Each row below holds a small network's activations on one input, seen along a few directions.
Each table varies a few parts of the input and shows all the possible inputs, shuffled.
Descriptions start from the smaller parts, as in this example, which fits no table here: one of 3 separate values, together with either a single point or one of 9 places around a ring or (one of 4 places along a line, together with one of 8 places around a ring).
Shared parts are said once, and a part with two or three values counts as separate values.
In the rows, zero is written as 128.

Other details of the inputs vary at random and push rows far along two fixed directions, the same in every table; ignore that.

Rows:
row 1: [ 62 122 125 124 133 184 173 149 142 109 167 136 129 120 163 150]
row 2: [162 105  76 134 148 101 137  90 119 108 121 126 100  37 148 107]
row 3: [161 123 123 119 116 131 118 119 114 150 111 132 115 134 111 131]
row 4: [ 72 161 167 124 106 175 136 174 168 157 169 131 181 198 116 175]
row 5: [ 71 138 181 114 105 213 151 172 143 139 144 136 150 198 119 174]
row 6: [187 130 122 136 146  71 132  96  88 136  92  96  64 122 117  83]
row 7: [ 72 109 126 136 148 128 147  99 163  51 134 130 136  33 150 126]
row 8: [ 79 136 120 137 161 113 135  97 175  75 152 116 157  23 147 144]
row 9: [ 68 122 151 129 127 171 156 141 156  92 164 144 156 124 156 131]
row 10: [191 107  91 132 137  76 108  81 108 129  86 123  88  55 123 106]
row 11: [ 93 143 154  92  89 189 147 174 149 134 163 151 179 201 117 168]
row 12: [171 136 163 111  93 153 105 146 103 190 112 140 128 217  99 142]
row 13: [ 65 105 132 144 165 128 143  99 154  38 121 121 141  30 147 141]
row 14: [ 63 121 128 129 117 172 169 147 164  97 174 145 150 118 155 124]
row 15: [ 98 139 152  96  94 190 156 178 148 135 180 156 182 200 141 160]
row 16: [163 132 147 118  97 154 112 155 102 190 106 135 124 221  92 148]
row 17: [160 129 106 120  94 148 133 165  99 204 140 146 108 222 123 129]
row 18: [179 111 116 148 135  87  96 106 100 150  67 115  76 106 117 102]
row 19: [181 148 115 148 122  75  72 123 116 189 103 116 113 156  99  98]
row 20: [160 119 126 125 120 127 120 124 114 148 103 129 115 136 112 143]
row 21: [ 81 134  98 144 165 118 146 106 170  79 171 118 153  24 163 130]
row 22: [144 135 171 131  94 139  94 154 113 177 107 142 127 230 100 112]
row 23: [ 61 146 116 136 145 152 149 150 160 119 189 128 161 123 154 156]
row 24: [201 116 114 129 142  64  72  96  88 124  71 122 114 100 113 107]
row 25: [148 126 158 130 127 133 103 120 110 145  95 126 107 139 120 122]
row 26: [161 120 115 122 122 101 107 131 114 130 100 130 131 135 113 133]
row 27: [175 132 135 115  89 153 125 155 109 200 135 147 122 215 121 124]
row 28: [ 79 110 128 126 153 143 157  93 159  58 132 123 123  11 157 140]
row 29: [153 101  71 164 156  63 104 102  97 118  97 124  77  80 145  74]
row 30: [ 77 124 154 119 129 188 165 139 152 105 163 137 143 112 161 146]
row 31: [ 80 126 147 107 135 168 143 146 143  80 142 134 179 126 125 180]
row 32: [204 130 100 123 149  43 122  96  84 115  95 102  96 116 112  91]
row 33: [208 127 102 119  93  81  91 135 104 181  94 140 108 173 102  99]
row 34: [173 138 112 161 156  62  66 106 108 154  83 103 113 112 103 110]
row 35: [148 149 156 126  99 119 145 154 108 167 130 121 109 245 101  96]
row 36: [ 82 136 122 100 101 186 165 187 139 139 184 157 169 206 142 165]
row 37: [185 124 123 136 112 105  94 122 100 180  81 125  78 154 106  92]
row 38: [ 96 110  87 117 155 127 161 107 152  47 158 133 154  18 167 136]
row 39: [145 132 102 155 168  73 100  91 133 114 127 111 127  49 150 104]
row 40: [ 73 124 130 119 120 188 178 145 160 110 171 139 135 107 160 138]
row 41: [ 74 166 189 118 113 182 124 164 162 150 170 133 190 197 118 173]
row 42: [130 118 139 147 129 117 101 132 113 131  93 125 117 153 107 115]
row 43: [130 107 112 149 153  88 106  89 124  85  94 120 106  53 128  95]
row 44: [103 126 132 111 171 127 188  84 130  45 149 101 130  43 144 152]
row 45: [193 164 126 141 130  55 108 124 101 187 118  95 101 192  96  89]
Each input here is: one of 5 places around a ring, together with either a single point or one of 8 places along a line.
- Changing only the place on the ring of 5 turns row 15 into row 39. The same change can be made to row 33. Which row results? => row 8
- A walk changes only the place on the line of 8. It starts at row 25 and steps to row 5. List the rest of the walk in order. => row 18, row 37, row 28, row 30, row 40, row 1
- A walk changes only the place on the ring of 5. It starts at row 34 and steps to row 42. List the rest of the walk in order. => row 5, row 16, row 31
- Which other rows agree with row 12 in the place on the ring of 5? List them by row number. => row 2, row 3, row 10, row 16, row 17, row 20, row 27, row 44

Rows:
row 46: [163 149 131 145 127  82  80 130 119 170 108 116 129 165 102 112]
row 47: [171 117  89 132 133  85 119 117 104 135 110 126  99 113 130  99]
row 48: [106 139 164 117 113 163 135 147 137 139 134 130 140 171 119 147]
row 49: [168 113 105 135 155  74 104  92 103 101  86 114 106  71 122 112]
row 50: [113 147 170 114  98 172 140 163 131 165 142 133 144 221 106 155]
row 51: [102 127 153 122 120 152 132 136 137 115 130 135 144 144 122 142]
row 52: [ 96 115 116 135 153 131 151 113 138  81 140 124 127  68 154 125]
row 53: [106 113 106 129 145 134 142 114 144  90 142 134 136  56 156 137]
row 54: [177 132 135 130  96 125  86 148 106 198  97 137 114 202  96 119]
row 55: [167 115  91 141 130  98 103 114 112 149 105 131  99 102 130 101]
row 56: [104 132 134 123 120 154 150 141 140 130 150 133 128 139 141 131]
row 57: [174 126 104 134 124  94 123 119 110 152 114 123  97 132 124  95]
row 58: [111 133 150 118 131 144 143 124 138 105 133 122 143 121 123 146]
row 59: [105 129 134 122 104 159 147 154 139 140 152 145 136 171 133 128]
row 60: [115 131 126 116 121 151 152 139 134 127 157 136 138 140 140 136]
row 61: [ 91 139 114 141 155 112 133 118 155  97 158 118 152  75 147 130]
row 62: [103 130 155 125 127 153 135 138 133 116 130 128 142 146 124 143]
row 63: [111 124 141 121 128 149 126 130 140 113 129 134 149 113 130 154]
row 64: [168 125 105 139 130  95 121 118 106 156 113 120  92 134 124 100]
row 65: [108 124 138 120 152 134 138 106 133  80 131 121 145  76 136 149]
- Changing only one part turns row 52 into row 62. The same change can be made to row 56. Which row results? => row 48
- What is each input in this table made of? => one of 2 separate values, together with either a single point or one of 9 places around a ring
- Change only the choice among 2 separate values in row 64. List by row number the other rows that result. => row 50

Rows:
row 66: [176 132 104 139 128  80 109 120 111 156 115 122 108 134 122  94]
row 67: [105 129 140 110 115 165 160 142 138 115 153 137 140 145 136 142]
row 68: [ 77 134 127 127 133 158 159 140 155 111 173 132 146 115 153 141]
row 69: [166 137 126 144 124  95  96 123 114 171 106 120 107 152 111 103]
row 70: [148 139 156 110 101 150 121 149 114 163 121 135 137 204 104 149]
row 71: [177 140 126 132 129  90  89 124 108 162 103 118 124 156 104 119]
row 72: [103 127 131 109 115 169 168 146 140 118 158 139 140 141 139 148]
row 73: [177 111 109 133 107 117  88 132 108 169  92 146 108 142 117 114]
row 74: [ 98 125 133 117 117 171 162 144 139 124 156 140 129 142 145 139]
row 75: [170 121 100 143 118  96  77 128 119 168 101 138 117 129 122 109]
row 76: [ 87 145 161 126 126 149 132 139 147 119 141 122 159 147 119 152]
row 77: [141 130 138 120 102 148 135 158 116 166 128 137 119 201 113 124]
row 78: [114 112 134 132 167 109 126  84 128  62 100 110 122  38 130 136]
row 79: [ 93 129 159 117 120 174 149 138 142 119 142 131 141 141 129 151]
row 80: [108 120 105 143 167  98 133  96 136  74 130 113 127  42 147 122]
row 81: [163 125  87 140 143  77 118 106 117 130 119 119 106  89 135 101]
row 82: [ 92 127 153 117 122 164 154 141 137 107 144 134 142 145 133 143]
row 83: [109 121 115 146 171  94 128  94 136  69 124 111 129  40 146 117]
- What is each input in this table made of? => one of 2 separate values, together with either a single point or one of 8 places along a line
- Changing only the choice among 2 separate values turns row 71 into row 70. The same change can be made to row 75. Which row results? => row 73

Rows:
row 84: [103 114 122 121 130 155 161 124 136 101 143 135 120  95 151 130]
row 85: [157 123 131 137 137  96 102 109 108 127  90 117 110 121 109 114]
row 86: [ 97 146 138 127 141 128 134 127 151 107 153 119 158 112 131 144]
row 87: [146 118 104 131 120 125 107 133 123 148 119 141 126 123 130 128]
row 88: [128 117 128 117 122 149 146 133 118 122 130 136 122 137 133 134]
row 89: [164 113 135 130 133 106 105 108 100 122  82 123 106 121 111 117]
row 90: [116 122 116 124 123 139 152 131 132 120 144 134 121 123 140 120]
row 91: [120 129 119 127 133 126 143 130 129 119 139 125 129 124 133 130]
row 92: [137 134 106 144 126 109 122 130 134 154 141 128 117 129 137 102]
row 93: [146 135 130 128 131 110 115 123 123 135 122 123 132 133 121 124]
row 94: [121 119 127 122 130 147 145 126 123 119 129 130 117 117 137 135]
row 95: [106 132 137 122 142 131 144 117 141  93 138 119 144  97 130 145]
row 96: [103 122 122 124 141 140 152 121 134  96 142 126 132  97 141 139]
row 97: [115 132 146 130 136 124 125 124 131 109 119 119 138 127 117 137]
row 98: [141 126 146 131 130 120 113 122 116 130 100 121 117 136 113 127]
row 99: [163 117 120 139 128 101  76 117 115 144  84 132 122 115 112 122]
row 100: [100 141 136 134 147 129 130 117 152 109 147 118 151  91 135 143]
row 101: [150 137 129 151 143  86  87 111 122 143 102 113 121 117 113 112]
row 102: [112 138 119 139 138 125 129 129 141 133 149 124 136 117 138 129]
row 103: [130 117 126 115 106 155 152 144 122 137 138 144 118 159 135 122]
row 104: [119 124 127 124 130 142 146 130 127 121 134 128 123 123 136 135]
row 105: [127 135 164 103  93 177 144 159 125 155 137 142 141 208 112 151]
row 106: [167 125 121 131 133  95 111 108 108 135 100 118 107 118 114 113]
row 107: [103 128 120 127 145 132 143 125 138  98 149 127 144  97 146 137]
row 108: [140 133 140 134 133 108 103 124 121 130 110 122 133 139 115 123]
row 109: [166 125 100 136 118  95 124 129 112 156 119 128  98 146 126  92]
row 110: [118 121 120 124 123 143 153 132 132 122 141 133 117 121 143 122]
row 111: [104 137 151 110  96 182 127 163 150 152 149 150 167 177 121 166]
row 112: [137 142 131 120  86 149 136 173 128 187 155 146 132 227 125 115]
row 113: [150 139 126 146 144  77  90 114 120 134 104 112 124 123 112 110]
row 114: [110 141 117 133 137 119 133 134 139 126 152 123 141 126 136 129]
row 115: [ 95 134 110 134 140 123 147 128 151 105 163 127 141  96 151 122]
row 116: [102 113 106 126 125 150 137 132 149 110 146 147 142  87 152 137]
row 117: [170 120 126 128 132 107 112 107 104 138  93 121  98 114 117 115]
row 118: [101 120 154 123 142 150 135 114 132  89 116 123 133  96 128 149]
row 119: [145 143 157 113  92 155 129 159 121 180 128 134 128 218 106 137]
- Changing only one part turns row 99 into row 116. The same change can be made to row 101. Which row results? => row 92
- What is each input in this table made of? => one of 4 places along a line, together with either a single point or one of 8 places along a line
- Change only the place on the line of 4 in row 98. List by row number the other rows that result. => row 104, row 110, row 119
- Which other rows agree with row 114 in the place on the line of 4? List them by row number. => row 87, row 88, row 91, row 94, row 96, row 102, row 104, row 107
- Change only the place on the line of 8 in row 100. List by row number the other rows that result. => row 86, row 93, row 95, row 105, row 106, row 117, row 119
